A small network was shown many inputs. Here are its activations along a few directions, one row for each input.
Each table varies a few parts of the input and shows all the possible inputs, shuffled.
Descriptions start from the smaller parts, as in this example, which fits no table here: line(4) and (point or (values(2) and ring(5)) or line(11)).
Shared parts are said once, and a part with two or three values counts as separate values.
In the rows, zero is written as 128.

Other details of the inputs shift rows strongly along two fixed directions, in all tables alike. That doesn't count.

Rows:
row 1: [143 142 139 149 144 138 124 137 144 101 111 136]
row 2: [ 84 143  97 141 200 112 159 136 126 136 106 150]
row 3: [127 154 147 115 126 114 187 132 115 143 125 144]
row 4: [ 92 152  95 139 186 115 149 124 112 137  88 181]
row 5: [131 120  70 133 168  95  66 139 143 107 153 161]
row 6: [126 171 108 163 197 124 135 136 114  95  88 154]
row 7: [ 77 156 100 169 185 101 148 118 120 136 106 162]
row 8: [170  67 173 112  76 125 102 124 119 135 164  98]
row 9: [165  72 147 105  71 143  70 126 132 135 189  97]
row 10: [149 129 162 136 119 139 156 135 100 117  87 100]
row 11: [123 173  84 132 187 119 163 131 114  89  90 133]
row 12: [ 83 139  74 142 164 141  95 121 125 146 126 160]
row 13: [109 123 196 155 111  91 194 109 109 150  84 122]
row 14: [ 97 136 116 106 124 149 125 137 152 142 162 115]
row 15: [154 129 133 106 101 142 149 133 124 117 104  83]
row 16: [132  76  58 118 115 145  52 131 153 134 202 122]
row 17: [152 126 132 138 125 152 105 137 126 125 103 107]
row 18: [146 135 164 135 118 139 161 137 101 111  92 103]
row 19: [ 71 168  42 133 170 155  63 114 145 136 166 172]
row 20: [160 149 226 141 107 109 198 117 111 104  73 111]
row 21: [ 94 150 101 130 166 123 143 127 117 137 103 175]
row 22: [131 145 117 169 194 120 137 138 131  98  83 157]
row 23: [102 126  85 110  69 182  40 114 175 170 203  98]
row 24: [159  90 134 109  95 135  73 117 133 127 192 113]
row 25: [107 129 201 123 123 100 217 128 119 136  99 118]
row 26: [131 138 146 118 127 114 182 134 111 153 113 138]
row 27: [148  77 147 118  85 108 129 113 137 128 169 113]
row 28: [151 135 148 137 122 149 113 128 155 111 122 122]
row 29: [ 71 166  60 155 176 131  98 119 144 135 152 160]
row 30: [125  92  99 149 165  88 136 124 118 116 138 150]
row 31: [151 141 211 139 108 119 206 131  89 103  74 103]
row 32: [163 109 118 110  66 198  43 145 153 142 154  74]
row 33: [147 116 158  89  57 153 141 136 133 170 155 101]
row 34: [154 128 133 112 115 134 155 131 118 118  93  89]
row 35: [116 171  10 125 170 201  29 140 147 109 178 129]
row 36: [134 126 124 113 116 134 144 135 121 165 128 127]
row 37: [128 111 166  90  48 159 127 126 138 161 138 114]
row 38: [131 153 139 106 115 126 165 124 127 151 140 135]
row 39: [171  63 172 114  78 125 100 123 118 141 158  95]
row 40: [164  85 123  98  76 120  53 130 160 134 176 110]
row 41: [148 120 131 153 149 139 116 138 138 118  95 127]
row 42: [107 152 126 109 117 138 134 116 135 142 132 154]
row 43: [101 132 171 131 103 119 159 114 115 142 110 138]
row 44: [125 179 112 161 193 123 137 136 116  90  94 156]
row 45: [111 145 154 112 104 129 156 123 124 138 119 148]
row 46: [102 142 152 111 125 126 166 122 143 139 139 118]
row 47: [ 71 166  67 139 169 139  95 121 131 129 146 173]
row 48: [129  86 101 149 163  91 133 122 117 123 133 144]
row 49: [135 144 123 160 174 131 129 138 138  99  98 149]
row 50: [137 150 109 124 117 172 102 142 124 108 141 106]
row 51: [148 100 124 128 136  83 101 135 132 115 132 142]
row 52: [100 123 133 128 108 139 120 120 124 152 127 134]
row 53: [147 147 129 104 103 143 151 132 128 106 117  92]
row 54: [151  64 120 105  57 140  78 127 151 139 201  96]
row 55: [ 75 162 102 168 185 102 150 116 122 132 112 165]
row 56: [160  82 138 125 117  88 100 136 132 130 125 124]
row 57: [141 106 109 139 164  75 105 137 127 113 120 154]
row 58: [151 101 147 126 123 110 112 123 114 113 163 130]
row 59: [155 154 185 113 107 108 213 115 111  99  80  96]
row 60: [116 112 193 114 101 117 193 132 126 149 110 101]
Description of these inputs: line(5) and (values(3) or line(4) or ring(5)).
Q: Changing only the line(5) part turns row 47 into row 43. The same change can be made to row 44. Which row results?
A: row 6
Q: Changing only the line(5) part turns row 60 into row 46. The same change can be made to row 21. Which row results?
A: row 42
Q: Change only the line(5) part in row 31. List by row number the other rows that result.
A: row 10, row 18, row 35, row 50
Q: Change only the line(5) part in row 3. List by row number the other rows that result.
A: row 26, row 33, row 36, row 38
Q: Change only the ring(5) part in row 36. List by row number the other rows that result.
A: row 2, row 4, row 12, row 13

Rows:
row 61: [145 118 190  95  69 133 184 124 113 140 107  95]
row 62: [113 169 154 142 153 105 196 113 115 114  86 148]
row 63: [136 120 140 111  94 158 135 136 120 139 116 103]
row 64: [101 157  88 167 231  67 177 123 104  87  98 177]
row 65: [156  96 182 122 102 106 161 131 129 131 118 104]
row 66: [143 101 118 113 103 123 109 132 143 130 148 107]
row 67: [ 92 185  37 132 200 139 110 130 125 126 129 161]
row 68: [112 152  85 146 198  88 129 126 116 106 119 187]
row 69: [109 157  79 130 181 143 134 141 121 123 119 154]
row 70: [153 110 246 139 101  79 227 115  94 117  93 113]
row 71: [158  95 172 120  78 126 112 126 126 135 127 113]
row 72: [106 145  60 162 208 118  98 125 115 103 133 162]
row 73: [142 126 197 110  61 152 143 131 145 135 128  89]
row 74: [146  97  80  97  88 155  44 137 162 144 182 112]
row 75: [119 156 141 147 140 130 159 123 122 119  93 136]
row 76: [100 107  73  99  80 178  47 129 167 173 195 111]
row 77: [110 103  82 113  87 182  42 131 159 169 174 106]
row 78: [145 104 178 117  78 114 151 117 119 125 142 101]
row 79: [148 109 189 136 100 108 150 117 106 122 111 122]
row 80: [132 127 146 114  74 171  94 133 151 134 137  90]
row 81: [125 133 114  94  73 180  72 129 166 140 167  90]
row 82: [ 95 184  66 153 208 138 128 132 132 112 118 174]
row 83: [121 136  61 151 200 112  90 134 130 112 117 170]
row 84: [151  96  93 102  98 162  49 141 162 147 179 111]
row 85: [102 181  77 145 198 130 140 135 117 125 112 163]
row 86: [155 103 247 151 109  65 237 116  89 109  62 108]
row 87: [ 96 184  72 157 212 120 145 132 106 118  91 167]
row 88: [141 121 202 133 110  80 193 112  99 114 103 136]
row 89: [147  87  77 111  95 168  33 140 162 142 174  92]
row 90: [142  96  89 111 102 168  59 139 156 139 189  96]
row 91: [159 106 224 125  92  90 187 124 110 128 102 126]
row 92: [153 101 175 115  79 135 123 125 127 135 150 110]
row 93: [ 72 164  90 164 223  98 163 126 116 129 103 190]
Q: What do these inputs look like to the network?
A: values(3) and (point or line(4) or ring(6))
Q: Changing only the values(3) part turns row 78 into row 72. The same change can be made to row 74. Which row results?
A: row 83
Q: Change only the line(4) part in row 81. List by row number the other rows that result.
A: row 61, row 62, row 67
Q: Change only the values(3) part in row 65. List by row number the other rows that result.
A: row 66, row 89

Rows:
row 94: [149 100 140  94  76 127  99 120 142 133 165 112]
row 95: [141  89  83 122 108 154  56 134 132 140 160  97]
row 96: [134 133  93  99  94 176  82 143 159 161 150  93]
row 97: [ 93 176  44 147 232 128 141 142 119  99  91 173]
row 98: [125  95 113 123 123 132 105 125 145 139 169 117]
row 99: [108 185 104 148 185 128 146 131 132 115 106 142]
row 100: [143 131 144 128 146  96 167 127 101 115 128 148]
row 101: [152 119 200 135 133  61 198 118 102 111  65 150]
row 102: [135  98 161 121  94 100 138 126 137 131 144 117]
row 103: [ 85 192  34 140 225 125 127 133 132 118 129 167]
row 104: [128 110 162 105  67 161 110 132 131 169 131 107]
row 105: [107 134 108 121 101 185  60 131 147 149 164 121]
row 106: [105 154  51 174 225 113  97 125 112  92 123 163]
row 107: [157 110  84 109 117 158  67 144 134 140 166 126]
row 108: [130 136 105 106  99 192  86 140 151 120 151  95]
row 109: [132  96  84 122 115 140  55 143 159 140 159 125]
row 110: [125 126 165 107  60 146 153 115 130 154 137 103]
row 111: [123 132 166 173 191  77 193 120 110 101  86 158]
row 112: [127 140 207 137 105 100 225 117 100 141  57 130]
row 113: [ 99 159  46 169 224 108  84 133 143  96 133 183]
row 114: [162 107 168 110  72 133  99 121 142 124 142 109]
row 115: [167 120 160 123 100 135 125 131 118 121 140 118]
row 116: [117 157 187 148 115 120 191 112 111 125  83 132]
row 117: [135  99 125 126 108 121 118 120 116 127 149 102]
row 118: [118 117 180 105  67 142 146 120 124 155 143 112]
row 119: [144  94 215 149 131  73 215 122 106 127  75 129]
row 120: [115 147 128 118 143 125 174 129 121 112 113 128]
Q: Changing only one part turns row 100 into row 107. The same change can be made to row 94. Which row results?
A: row 101
Q: What do these inputs look like to the network?
A: values(3) and (line(4) or ring(5))

Rows:
row 121: [115 126  92 110  84 175  75 130 134 156 142 115]
row 122: [127 115 164 113  62 178 120 127 153 165 166  94]
row 123: [137  73 143 105  79 128 115 127 150 152 144  93]
row 124: [125 124 179 135 138  57 210 105 109 108 100 137]
row 125: [151  85 130 109 113 128 125 147 136 132 137 114]
row 126: [139 119 132  90  47 168 112 132 123 150 140  90]
row 127: [147  99  97 115  87 199  60 139 156 109 167  64]
row 128: [137  94 108 130 129 129  97 145 139 146 136 127]
row 129: [185 101 166  94  55 140  86 124 133 133 173  93]
row 130: [117 121 135 152 116 114  97 114 132 133 147 140]
row 131: [152 114 153 129 156  79 184 137 105 116  96 136]
row 132: [118 128 151 122 105 161 151 125 142 145 148 116]
row 133: [ 98 172  97 124 171 141 127 149 150 112 118 154]
row 134: [160 105 105 102  90 162  41 134 145 124 192 114]
row 135: [ 96 157  93 150 155 131 123 124 112 143  98 157]
row 136: [ 89 153  93 147 179 137 127 121 106 150 128 147]
row 137: [198 101 205 108  81 105 165 127 109 127 114 109]
row 138: [158  86 165 101  69 155  85 130 136 120 170 109]
row 139: [120 138 115 156 189 104 116 124 112  95 121 180]
row 140: [116 140 157 132 112 120 181 126  98 127  83 138]
row 141: [158 119  99 118 149 106 130 142 124 126 130 131]
row 142: [ 94 140  75 126 155 163  96 129 118 151 157 133]
row 143: [122 167 114 110 131 151 118 143 156 131 135 126]
row 144: [125  96 108 112 130 117 127 133 141 130 141 118]
row 145: [127 157 127 112 121 136 143 119 128 122  97 131]
row 146: [117 141 111 162 189 106  99 125 115 105 125 177]
row 147: [106 155 109 128 170 123 165 130  92 132 127 136]
row 148: [130 132 175 114  63 163 102 138 165 163 132  95]
row 149: [171  90 214 139  84 111 145 128 116 150 101 118]
row 150: [118 151 100 118 133 161 129 132 144 139 166 127]
row 151: [133  77 149  91  50 136 105 121 151 138 174  87]
row 152: [138  99 221 131  73  91 170 109 117 118 121 117]
row 153: [134 105 103 144 144 121  97 144 134 150 127 136]
row 154: [100 141 127 131 155 130 162 122  97 135 118 138]
row 155: [118 132 157 136 100 156 140 124 145 162 144 115]
row 156: [162 130 204 147 117 105 206 126 101  87  74  82]
row 157: [127 133 112 161 165 143 122 131 127  92 106 108]
row 158: [135 125  88 117 155  95 135 130 130 126 137 128]
row 159: [ 99 167  96 139 163 137 119 121 133 127  91 158]
row 160: [117 158  87 118 153 140 132 128 105 140 150 127]
row 161: [118 144 107 135 168  74 159 112 119 108 126 147]
row 162: [125  99 148 141 119  97 140 128 130 151 113 120]
row 163: [126 133 156 117  80 153 115 115 142 155 104 107]
row 164: [155 122  66 118 161 144  68 143 136 119 159 150]
row 165: [137 122  97 138 190 120 120 141 119 102 122 171]
row 166: [159 123 201 127  83  78 181 111 110 113 124 116]
row 167: [122 116  83 143 190 107 126 144 126 122 113 159]
row 168: [ 97 139  70 117 154 167 107 137 116 137 162 131]
row 169: [150 115 201 166  98 128 155 125 119 120  86  81]
row 170: [132 127 101 156 189 114 108 136 120 121 114 174]
row 171: [117 130  74 128 189  90 138 131 129 118 127 148]
row 172: [128 117 204 140 115  73 198 114 104  96 106 142]
row 173: [140 110  75 131 162 148  65 141 139 124 148 156]
row 174: [122 163  72 120 147 161 117 135 146 139 174 131]
row 175: [126 131 140 105  81 164 113 119 144 139 111 112]
row 176: [117 108 205 141 124  61 211 103 107 115  93 132]
row 177: [114 141  55 164 178 169  57 134 143 105 137 113]
row 178: [126  85 142 113  62 133  92 114 150 148 168  98]
row 179: [131 138 169 144 144  68 185 110 105  97 112 152]
row 180: [141 155 114  91  92 170  90 142 168 145 161 101]
row 181: [126 156  69 108 123 152 104 133 117 136 136 131]
row 182: [110 151 129 115 122 158 112 139 161 135 129 128]
row 183: [126 174 105 119 146 126 143 119 124 118  97 143]
row 184: [110 155 130 126 123 152 111 138 160 141 126 131]
row 185: [137 130 198 171 146  76 166 116  96 117  85 162]
row 186: [111 148 164 136 144 127 204 128 121 122 116 139]
row 187: [127  89 142 122  61 131  87 116 151 157 165 100]
row 188: [135 175  64 158 207 122 124 132 116  79 109 124]
row 189: [ 98 122  86 152 189  89 133 130 132 130 112 156]
row 190: [115 140 148 124 117 123 182 129  96 119  86 139]
row 191: [109 133 143 158 151  90 139 112 116 109 124 162]
row 192: [110 156 104 116 141 146 129 128 134 114 102 145]
Q: What do these inputs look like to the network?
A: line(6) and (point or ring(5) or ring(6))
Q: Changing only the line(6) part turns row 162 into row 171. The same change can be made to row 148. Which row results?
A: row 143
Q: Changing only the line(6) part turns row 139 into row 129. The same change can be made to row 176. Which row results?
A: row 161
Q: Change only the ring(5) part in row 175. List by row number the other rows that result.
A: row 132, row 140, row 154, row 182
Q: Start at row 187 and move only the ring(6) part, one step at a time. The first step leads to row 162. Which rows follow, in order?
A: row 153, row 149, row 185, row 130

Rows:
row 193: [124 143  59 155 214 113 101 136 123  95 124 162]
row 194: [154 129 205 110  53 162 149 128 130 132 109  77]
row 195: [147 120 198  99  49 152 166 128 129 146 110  81]
row 196: [120 132  90 145 200  92 148 130 105 111 112 160]
row 197: [138 125 167 140 165  59 205 122  96 106  94 151]
row 198: [108 137 176 156 160  67 198 113 101 124  81 166]
row 199: [104 132 150 161 170  83 182 119 102 126  88 161]
row 200: [ 84 158  77 158 209  92 125 121 128 120 132 191]
row 201: [140 121 175  93  50 152 154 125 131 155 140  87]
row 202: [106 125  49 134 148 161  40 135 155 142 165 145]
row 203: [157  91 113 104  88 151  77 136 137 135 165  93]
row 204: [139 107 189 139  91 123 141 121 129 135 110 115]
row 205: [149 105 187 127  62 150 107 125 136 137 127 101]
row 206: [103 152  58 102 128 172  85 132 154 142 179 126]
row 207: [140 129 106  98  69 200  63 137 163 148 163  79]
row 208: [125 138 170 120 107 125 195 129 115 137  95 111]
row 209: [122 139  98 138 195  77 155 123 114 102 131 171]
row 210: [145 121  36 123 146 172  14 146 156 113 179 126]
Q: Changing only one part turns row 208 into row 196. The same change can be made to row 195. Which row results?
A: row 203
Q: What do these inputs look like to the network?
A: values(3) and line(6)
Q: Change only the line(6) part in row 199. List by row number the other rows that result.
A: row 198, row 200, row 202, row 204, row 205
